Each row below holds a small network's activations on one input, seen along a few directions.
In each table, some parts of the input vary, and every possible input appears once, in random order.
Descriptions start from the smaller parts, as in this example, which fits no table here: one of 4 places along a line, together with either a single point or one of 11 places around a ring or (one of 3 separate values, together with one of 5 places around a ring).
Shared parts are said once, and a part with two or three values counts as separate values.

Other details of the inputs shift rows strongly along two fixed directions, in all tables alike. That doesn't count.

A family of inputs:
R1: -12,27,12,2,3,1,-9,-6,1,14,3,-2
R2: -16,-9,4,-16,-10,-13,15,10,24,-13,-25,-14
R3: -15,-1,-4,-12,-10,2,6,7,3,-15,-9,-7
R4: 51,-92,-25,-3,19,18,2,3,41,-37,-50,-8
R5: -5,27,17,-4,-6,-1,-5,-6,-3,11,17,5
R6: -5,-17,-2,-21,-20,-7,14,4,29,-31,-21,-10
R7: -18,6,-2,-2,-7,-4,-3,5,10,-3,-4,-4
R8: -14,6,13,-18,0,-2,6,2,12,4,-12,-8
R9: 30,-21,-18,31,23,3,-11,-7,-14,17,8,14
R10: -6,26,19,0,1,-3,-8,-8,-6,15,13,0
R11: -8,1,-2,-13,-13,2,10,3,3,-18,-3,-7
R12: -8,14,11,-15,-13,2,0,-2,6,4,4,4
R13: -15,4,-1,-5,-11,-5,2,2,5,-1,-1,5
R14: 28,-23,-7,19,21,15,-12,-5,-20,26,14,32
R15: 35,-3,-9,32,20,10,-6,-9,-42,21,34,25
R16: -18,4,1,-8,-2,-2,12,9,-1,-4,-5,-15
R17: -10,16,-3,3,-2,0,-4,3,-7,-1,-1,-15
R18: -10,24,8,7,-2,-13,-4,-7,-10,11,17,0
R19: -5,20,8,-2,-10,-12,2,-3,2,-1,10,4
R20: 33,-18,-11,28,21,9,-4,-6,-30,9,17,8
R21: -13,9,-7,-3,-1,2,-2,8,-2,-7,-5,-8
Each input here is: one of 3 separate values, together with either a single point or one of 6 places around a ring.
Changing only the choice among 3 separate values turns R20 into R18. The same change can be made to R17. Which row results?
> R9
Change only the choice among 3 separate values in R15. List by row number the other rows that result.
> R5, R19
Change only the place on the ring of 6 in R1. List by row number the other rows that result.
> R4, R5, R10, R12, R14

A family of inputs:
R22: 15,7,5,4,18,7,-7,-10,-8,6,8,6
R23: -5,-9,-4,-20,-25,2,10,7,40,-36,-36,-28
R24: -1,-10,-8,6,1,-8,11,-3,-3,-4,-6,-14
R25: -1,-14,-2,-12,-18,-1,7,6,48,-42,-41,-22
R26: 6,-11,6,-3,-3,1,0,0,0,7,6,25
R27: -34,38,21,-28,-23,-18,2,-6,34,-19,-12,-11
R28: 15,4,-15,17,10,0,-4,7,-27,19,20,12
R29: -1,-14,-8,-1,0,6,0,15,-10,-16,-4,-5
R30: 24,3,-10,25,10,10,-6,-4,-17,14,5,9
R31: 0,-19,-17,11,3,0,4,-1,-13,1,9,12
R32: 12,-47,-13,-3,8,1,15,2,17,-37,-30,-28
R33: 3,-16,-10,20,12,-7,0,-8,-9,8,13,5
R34: 11,-12,-16,14,10,-4,9,-3,-15,5,-1,-1
R35: -33,11,0,-15,-13,0,13,5,-6,-15,-3,-13
R36: 11,-12,-21,14,10,1,8,-2,-23,12,14,7
R37: 13,-5,6,0,-3,5,3,0,-19,19,8,19
R38: 20,-7,-13,17,14,20,-8,-3,-12,6,13,7
R39: 12,0,1,19,13,11,-15,-8,-15,8,11,-3
R40: 20,-4,12,13,9,-1,-2,-8,-12,28,12,13
R41: -3,-20,7,-29,-20,-7,14,9,46,-28,-28,-9
R42: -36,74,20,-17,-19,-9,-5,-10,-15,27,31,5
R43: -39,59,17,-1,-15,-21,-4,3,-18,18,20,-13
R44: 16,3,-3,20,5,5,-13,-11,-15,16,10,0
R45: 20,-12,-6,0,1,8,-4,-11,-13,9,6,16
R46: 4,-10,-16,8,14,7,8,1,-17,3,13,0
R47: 13,-1,-13,16,18,8,-7,10,-25,7,19,8
R48: 5,-1,-13,22,14,-6,1,-4,-15,10,12,14
R49: -32,63,25,-10,-17,-10,1,-2,-17,36,32,10
R50: 16,-11,-17,16,9,-3,-5,9,-9,5,14,14
R51: -42,20,9,-15,0,-5,-11,7,28,19,-20,-2
R52: -42,29,28,-47,-38,-20,12,-3,49,-34,-33,-45
R53: 20,-9,-14,20,5,10,-9,-4,-2,9,13,17
R54: 23,-59,1,-18,-5,13,13,11,26,-32,-32,-7
R55: 16,-2,13,6,15,6,3,2,-8,12,6,10
R56: 9,1,-7,8,2,-7,5,8,-8,-5,-10,-2
R57: 16,-13,13,12,10,-3,-6,-5,1,19,13,15
R58: -21,28,24,-20,-5,-5,-5,-10,9,-5,3,-16
R59: 20,-16,-7,1,6,2,-4,-10,10,4,9,15
R60: 18,-3,9,14,10,-1,-4,-3,-3,20,12,24
R61: -7,-13,-4,-6,13,8,-8,7,12,24,-28,-2
R62: 7,-6,-12,6,-1,2,-1,8,-21,1,2,8
R63: 20,-3,8,6,5,0,4,-3,-7,15,-2,13
R64: 17,-7,-4,29,11,3,-16,-12,-10,13,14,13
R65: 14,-10,-1,-1,7,14,-7,-8,-18,6,11,14
R66: 6,-18,-19,12,2,4,7,-2,-26,7,8,8
R67: 4,-2,-5,7,0,17,-9,1,-18,0,9,5
R68: 5,3,-1,6,1,3,-13,-12,-12,14,21,29
R69: 9,-42,-15,-7,-7,-4,5,13,19,-34,-26,-4
R70: -17,-17,8,-23,-13,-9,7,12,37,-52,-41,-44
R71: 19,-52,-16,-4,-10,11,3,3,32,-38,-30,-4
R72: -31,25,9,-16,-21,-22,4,14,21,-22,-15,-19
R73: 22,3,0,6,12,1,-5,-15,-11,13,2,14
R74: 11,9,0,0,14,9,-7,-8,-12,13,22,12
R75: -85,89,35,-32,-42,-35,1,12,20,-10,8,-33
R76: 16,-12,15,5,14,5,-2,-2,-7,15,10,3
R77: 15,-10,-12,13,-4,13,-5,-2,-17,6,2,9
R78: 22,-47,1,-22,-5,9,16,13,39,-32,-32,-17
R79: -68,74,24,-15,4,-1,-18,3,-12,49,15,-1
R80: -47,57,5,-2,-12,-13,4,-3,-13,17,32,4
R81: -21,21,20,-15,-10,-14,-4,-15,23,-6,3,-7
R82: 18,-38,-10,-10,4,1,12,17,25,-45,-41,-24
R83: 6,-9,-12,12,19,3,7,-2,-20,0,4,1
R84: -2,-1,1,-11,-6,7,3,5,23,-30,-26,-25
What do these inputs look like to the network?
> one of 3 separate values, together with either a single point or (one of 4 places along a line, together with one of 5 places along a line)
Changing only the choice among 3 separate values turns R43 into R75. The same change can be made to R77. Which row results?
> R71
Change only the choice among 3 separate values in R41. List by row number the other rows that result.
> R49, R78
Change only the choice among 3 separate values in R63. List by row number the other rows that result.
> R55, R60
